These are the activations of a small neural network, seen along a few directions. Each row is one input.
In each table, some parts of the input vary, and every possible input appears once, in random order.
A made-up example of a description, with smaller parts first: ring(8) and (point or line(11) or (values(2) and line(6))).
Shared parts are said once, and a part with two or three values counts as separate values.

Other details of the inputs vary at random and push rows far along three fixed directions, the same in every table; ignore that.

A family of inputs:
x1: [-6 -5 -3  5  1 -2 -9  2 14 -1  1]
x2: [-3  1  6  9 -6 -4  8 -4 -8 -2 -6]
x3: [  3   5  -6 -20   4  -5  -9  -2  -3  11   9]
x4: [-6 -8 -8  4  0  1 -3  4 10 -3  6]
x5: [-1  4  2 10 -1 -3 13 -2 -7 -4 -6]
x6: [-3  2  4  8 -7 -3 12 -2 -8 -3 -4]
x7: [ 11   3 -11 -19   8   2  -6   1  -4  12   7]
x8: [ -2  10   3 -18   2   4  -3 -11 -21 -10  -2]
x9: [ 39 -10  24   5  -5  93   4  21   1  16 -15]
x10: [-5 -9 -8  7  6  1 -2  8  9  1  6]
x11: [ -1   3  13   5   3  -5   8  -1   0 -10  -9]
x12: [ 0 -5 -5  5 -3 -3  1  6 12  8  5]
x13: [-1  7  5  9 -1 -3 13 -2 -4 -4 -5]
x14: [-3 -6 -4  3  0 -2 -6  4 13 -2  1]
x15: [-1 -8 -4  6  5 -2 -4  8 12  3  1]
x16: [ -2   2  11   3  -3  -3   6  -4   3 -12  -9]
x17: [-3 -8 -6  4 -1 -1 -6  4 11 -2  0]
x18: [ 3 -4  1  3 -4 -4 -4  2 15  2  4]
x19: [ 0  5 13  6 -5 -6 10 -5  0 -3 -6]
x20: [-5  4  4 11  1 -1  9 -6 -8 -3 -4]
x21: [ -4   2   5   6   1  -2  10   1  -5 -11  -7]
x22: [-3  8  7 10  1 -3 10 -3 -4 -3 -5]
x23: [-7  2  5  8 -6 -1 12 -4 -8 -3 -1]
x24: [  1   0  -9 -17   2  -4 -14  -4  -5   5  12]
x25: [-5  5  2 10  0 -1 12 -4 -8 -4 -2]
x26: [ 1 -6 -6  5 -6 -2 -3  5 10  2  6]
x27: [  6  13   2 -17   5  -1   2 -11 -24   0  -5]
x28: [-3 -4 -3  5 -4 -3 -7  4 13  3  7]
x29: [-3 -6 -3  7  7 -3 -7  6 13  4  1]
x30: [-3 -5 -2  7 -1 -4 -5  3 13 11  4]
x31: [ 10   3  -9 -18   9  -1  -9  -2  -4  13   6]
x32: [-3  3  7  8 -6 -4  9 -4 -6 -2 -7]
x33: [ -5   0   2   5  -6   1   7  -2  -5 -14  -7]
x34: [-3  1  6  9 -9 -2  4 -4 -7 -8 -5]
x35: [  5   9   2 -20   5   5   2  -5 -23  -7  -4]
x36: [ 0 -6 -4  6 -2 -4 -2  4 12 10  4]
x37: [ 0 -4 -5 10  6 -3 -5  4 15 11  3]
x38: [ -4   3   6   6   1  -2  10   1  -4 -10  -7]
x39: [ -1  11   3 -16  -3   1   0  -9 -21  -7   4]
x40: [  5   5  -4 -21  11   4 -11   1  -5   5   5]
x41: [ -8   5   7   5  -3   1   4  -3  -1 -12  -6]
x42: [  2   8   2 -20   1   3  -4  -9 -20  -8  -5]
x43: [  1   0  -9 -18   4  -5 -10  -4  -6  12  11]
x44: [  7   1  -6 -21  11   1 -11   1  -7   5   3]
x45: [ 1 -7 -6  5 -3 -3  1  6 10  8  5]
x46: [ -1 -11  -7   7   5  -1  -5   7   9   2   0]
x47: [ 0 -5 -3  5 -5 -3 -6  4 11  3  5]
x48: [ 2  6 11  7  0 -6 11 -5  0 -4 -7]
x49: [ 0 -5 -5  4 -6 -2 -3  6 12  2  6]
x50: [ -3  -5  -2   6  -3  -4 -10   2  13   4   5]
x51: [ 2 -5 -6  8  4 -3 -2  5 14 10  3]
x52: [ -5   1   4   5  -5   0   8  -1  -3 -14  -7]
x53: [ -3   2   4   8 -10  -1   7  -2  -7  -9  -3]
x54: [  5   2  -8 -19   0  -4 -13  -3  -4   6   8]
x55: [  2   0  -8 -19  12   2 -12  -1  -7   5   7]
Description of these inputs: ring(5) and (point or (values(2) and line(5))).
Changing only the ring(5) part turns x49 into x38. The same change can be made to x53. Which row results? -> x35
List by row number the other rows that have the ring(5) part in common with x25. -> x5, x7, x13, x20, x22, x27, x31, x37, x48, x51
Which other rows does x23 become when the values(2) part takes its other values? List them by row number. -> x43

A family of inputs:
x56: [-19  15  28  13 -21 -13   8 -15 -15 -19  -8]
x57: [-10  -6  -7   3   3 -21  -6   7  14 -24  -5]
x58: [-15 -13 -11   8   9 -11 -12   4  16 -19  -4]
x59: [-21  12  24  10 -17  -2  12 -13 -24 -29 -11]
x60: [ -2 -20 -21  11  25   1  -8  15  32  13  10]
x61: [-1 -7 -2 20 14 -8 -4  8 35 24  5]
x62: [ 16 -28 -21  14  21  23 -11  40  51  28  14]
x63: [ -4 -27 -12   6 -12  13 -13  19  30   2  13]
x64: [ 51  14  64  22  -3 103  37  12 -18  10 -38]
x65: [  4  19  27  12 -31   6  31 -17 -20 -10 -15]
x66: [-17  10   0   9  -1 -39  25  -7 -20 -13  -9]
x67: [-27   6  10  11 -14 -13   8 -13 -19 -38  -6]
x68: [ -6 -14 -14  20   6 -15   8   8   5   6   2]
x69: [ -8 -15 -11  10   6  -4 -11  10  18 -19  -4]
x70: [ 40  15  -6 -87  23  34 -50  -5 -18  33  11]
x71: [ -1 -37 -24  10  -5  19 -24  24  40  10  22]
x72: [ -8  20  18  13 -11 -42  33 -21 -25 -10 -14]
x73: [ 30  30  -7 -85   0  30 -13 -15 -57  12  10]
x74: [ -3 -20  -8  12   7   8 -18  15  35   3  -3]
x75: [ -5  -4  -8  15 -13   6   9   2  -1  -5   3]
x76: [ 33  10  56  31  -8  94  40   1 -43  11 -43]
x77: [-25  32  14  14 -21 -50  19 -30 -29 -19  -3]
x78: [-11  26 -41 -80  29 -73 -24 -34 -49   3  26]
x79: [ 15 -26 -15   3   3  -3 -26  20  54  15  11]
x80: [-19  17  15  14  11 -19  23 -13 -12 -18 -17]
x81: [ 37  20 -17 -81  10  35 -34  -8 -38  36  25]
x82: [  6 -13 -10  22   4 -14  -7   6  25  40  12]
x83: [-13  -6 -19  16  -9 -15  -2  -2   7  -3  14]
x84: [-24  13  -2   6  15 -39  19  -8 -10 -28  -7]
x85: [  6 -22   1   8 -19   9  -9  10  36  11  12]
Changing only one part turns x71 into x84. The same change can be made to x67. Which row results? -> x60
What do these inputs look like to the network? -> ring(5) and (values(2) or line(4))
List by row number the other rows that have the ring(5) part in common with x57. -> x58, x69, x70, x74, x79
List by row number the other rows that have the ring(5) part in common with x83. -> x65, x73, x75, x77, x81
Which other rows does x82 become when the values(2) part takes its other values? List them by row number. -> x72

A family of inputs:
x86: [ -8  16   6 -10  -3  21  10  -9 -42 -18  -2]
x87: [  0  14  12   1  -9  37  15  -6 -40  -8  -6]
x88: [ -6   2  34  42 -21  31  16   1   8  -8 -15]
x89: [ 11 -20  -5  41  28 -15  16  27  45  44  -3]
x90: [-32  13  19  15  -8 -42  26 -15 -13 -63 -31]
x91: [ 15 -31   0  41 -25  16 -12  22  65  32  11]
x92: [  9  18  20  -8  -4  19  14 -11 -24   8  -4]
x93: [ 20  13   5 -30 -11  10 -10  -7   0  23  17]
x94: [ 27 -36  -1  46 -20  27  -2  29  64  43  13]
x95: [ -5  12   8  -8   8  16  11 -13 -42 -14 -13]
x96: [ -5 -16 -25 -21  11 -18 -25   2   3  -5  10]
x97: [ 23   8  -8 -29   1   2   3  -3 -11  30  16]
x98: [  1 -10  19  52 -11  44  31   8  -6   4 -21]
x99: [ 24   5 -15 -28 -16   5  -7  -1 -15  20  19]
x100: [  8   6 -20 -16  56 -26 -13   4  11  14   1]
x101: [  6  21  27  -9 -14  25   5 -12 -20   1  -5]
x102: [  0  15  22 -24   1   6  -1 -11 -22 -30 -17]
x103: [ -2  -5 -30 -14   1   2 -13   6   0  19  27]
x104: [  0  -7 -26 -15  -6  -5 -23   4   2  16  21]
x105: [ -8  -7  21  54  -9  34  31   3 -11  -9 -24]
x106: [  2  -6 -21 -14  12  -3 -16   2   8  28  19]
x107: [ 18 -14 -23 -15  -4  -3 -16   5  10  31  14]
x108: [ -5  -8 -18 -29  13 -24 -25   1   9 -11   6]
x109: [ -5   3 -20 -35  20 -19 -15   3  14 -12  11]
x110: [ 32 -18  23  61 -32  87  40  30  11  23  -6]
x111: [ 15  -9 -14 -41  12  13 -18   9  -5 -13  -4]
x112: [-46  -6 -22  22  -4 -56  14   0   7 -46   7]
x113: [  0   6  10 -22   2   5   3  -9 -34 -34 -21]
x114: [ -1  11  11 -22  -9  14  10  -1 -33 -43 -17]
x115: [-36  14  21  31  -2 -32  37 -17 -19 -57 -28]
x116: [ -2  10  11 -16  -8  17   1  -7 -39 -29  -8]
x117: [ 27  17  26 -13 -27  16   5 -12 -11   9  -4]
x118: [-10 -29 -15  42  -9  -7  -4  13  32  13   2]
x119: [ 25 -11 -16 -15  -6  -5 -14   5  17  36  18]
x120: [  6  17  22 -11  -8  15   1 -15 -23   2  -9]
x121: [-40  -6 -12  28   8 -54   8  -7  14 -29   2]
x122: [ 17  10   5 -31 -12   6 -23  -9  -3  17   8]
x123: [ 10   3 -14 -12  48 -16 -11   7   8  35   3]
x124: [ 18   6   1 -26  -3  10 -17  -6  -4  23   9]
x125: [ 30   6  17   0 -19  29  19  -5 -27  12 -15]
x126: [ -3 -10 -17 -25  13 -15 -28   0   6  -1  11]
x127: [  8 -32  -8  48  -8  18   9  25  50  35  10]
x128: [ 10   9  -2 -25   8  14 -11  -4  -8  24  14]
x129: [ -40   24  -19   14   45 -110   20  -15   14  -45  -19]
x130: [  6  28  21  -3  40  -1  17 -11 -32  -1 -26]
x131: [ -3  19  15 -18  10   8  19  -9 -28 -36 -22]
x132: [-20   6  30  44  -7  12  27  -6  -6 -23 -19]
x133: [ -3  20  24 -20  -4  14   0 -13 -23 -23  -8]
x134: [-41  -9 -20  29  -4 -42  11   1   7 -34  10]
x135: [ 19  12  19  -8 -13  17  10 -11 -22  10 -11]
x136: [-37  -8  -4  24  -3 -55  -4  -6  23 -30   1]
x137: [ 24   9  13   2 -11  31  31  -3 -32  14 -10]
x138: [  0  -6 -13 -18   5  -9 -30  -1  14  18  17]
x139: [ 17 -20  23  54 -22  54  21  14   7  12 -25]
x140: [ -5  17  14  -9   8  13   8 -15 -35 -12 -11]
x141: [  5 -10 -16 -13   3  -5 -24   2  13  25  13]
x142: [-19   8  34  38 -18  13  17  -5  -1 -26 -17]
x143: [-20 -20  -8  38  -6 -22  -7   5  30   2   2]
x144: [-44   2  -5   2 -11 -81  -4  -8  26 -54  -4]
x145: [  8 -11 -26 -13  -9   1 -21   7   7  22  22]
x146: [ 12  25  22  -1  35   2  22  -5 -28  16 -24]
x147: [  8  11   8  -3  -3  21  18  -9 -36   6 -11]
x148: [ -5 -24 -12  42  -3   1   5  16  38  25   9]
x149: [  1 -13  -7  38  32 -26  13  20  36  34  -5]
x150: [ 11  -5 -21 -38  22  16  -9   8  -7  -9   0]
x151: [ -1  13  19 -13   0  11  -2 -16 -33 -14 -15]
x152: [  8   3   4 -34  -1  12 -34  -3  -1   5   8]
x153: [ -6 -11 -26 -30   2 -14 -24   8   1 -16  15]
x154: [-45  -7 -23  21   8 -69  14  -7   7 -44  -3]
x155: [ -4 -11  24  51 -17  32  20   3  -6 -10 -27]
x156: [ -2  -2 -16 -18  13  -5 -20  -1  10  21  21]
x157: [ -7  -6 -14 -19   8 -16 -31  -2  14   7  16]
x158: [ -8  -4 -10 -35   1 -27 -33   0  18 -16  10]
x159: [-23 -19 -10  46   1 -16   5   8  30   5   5]
x160: [  8   5   0 -41   6  15 -23   3   4  -6   8]
x161: [ 19  10   0 -27   1  10  -2  -5  -6  28  16]
x162: [ 14  12   2 -30  -7  11 -16  -6  -2  21  15]
x163: [  7 -32 -16  52 -20  31  12  30  42  29  17]
x164: [  4  18  27 -15 -14  15  -9 -15 -22  -7 -11]
x165: [ 25  20  26 -10 -24  22  14  -9 -11  12   3]
x166: [-23  31  16  24  37 -56  36 -18 -15 -44 -38]
x167: [ 12 -36 -13  50 -26  28   0  29  46  28  12]
x168: [ -4  11   7 -12  10  12  13 -13 -41 -24 -14]
x169: [  7 -34 -19  44  -7  13  10  24  40  32   9]
x170: [  7   9   0 -44   5  11 -17   4   6 -14   4]
x171: [-35  12  12  29 -14 -18  43  -5 -21 -65 -23]
x172: [ 18   2  -3 -25   0  11 -16  -5  -9  24   5]
x173: [-21 -22 -13  42 -17 -10  -3  11  23  -4   7]
x174: [ -4  -5  -9 -30   2 -18 -36   0  15  -5  13]
x175: [ -7 -10 -25 -19   0  -8 -28   4  -1   1  20]
x176: [ -6  -2 -17 -24  19 -13 -21  -1  10   2  18]
x177: [  7  -5 -11 -28   9  12 -24  -2 -16   6   4]
x178: [ -8  -1 -15 -35  10 -31 -22   0  16 -20   6]
x179: [ 20  19  20  -9 -12  16  23  -8 -20  14   2]
x180: [-46   1 -11  20   6 -70   9  -9  21 -41   2]
x181: [  9 -11  21  57 -25  65  33  18  -1   7 -12]
x182: [ 21   8   0 -31  -5   2 -13  -8  -3  25  12]
x183: [ 34  12   3 -24  35  -6  13   9  -8  45  -3]
x184: [  5  -2  -9 -21  -7  -9 -32  -2  19  20  17]
Changing only one part turns x173 into x175. The same change can be made to x87. Which row results? -> x86
Changing only one part turns x99 into x145. The same change can be made to x125. Which row results? -> x139
Changing only one part turns x167 into x104. The same change can be made to x182. Which row results? -> x120
What do these inputs look like to the network? -> line(9) and (point or (values(2) and line(5)))
List by row number the other rows that have the line(9) part in common with x144. -> x90, x109, x111, x114, x129, x131, x150, x170, x171, x178
Which other rows does x140 become when the line(9) part takes its other values? List them by row number. -> x97, x106, x115, x121, x127, x131, x148, x159
Which other rows does x143 become when the values(2) part takes its other values? List them by row number. -> x159
Which other rows does x94 become when the values(2) part takes its other values? List them by row number. -> x179
Which other rows does x168 become when the line(5) part takes its other values? List them by row number. -> x121, x133, x134, x176
Which other rows does x89 become when the line(9) part takes its other values? List them by row number. -> x100, x123, x129, x130, x146, x149, x166, x183
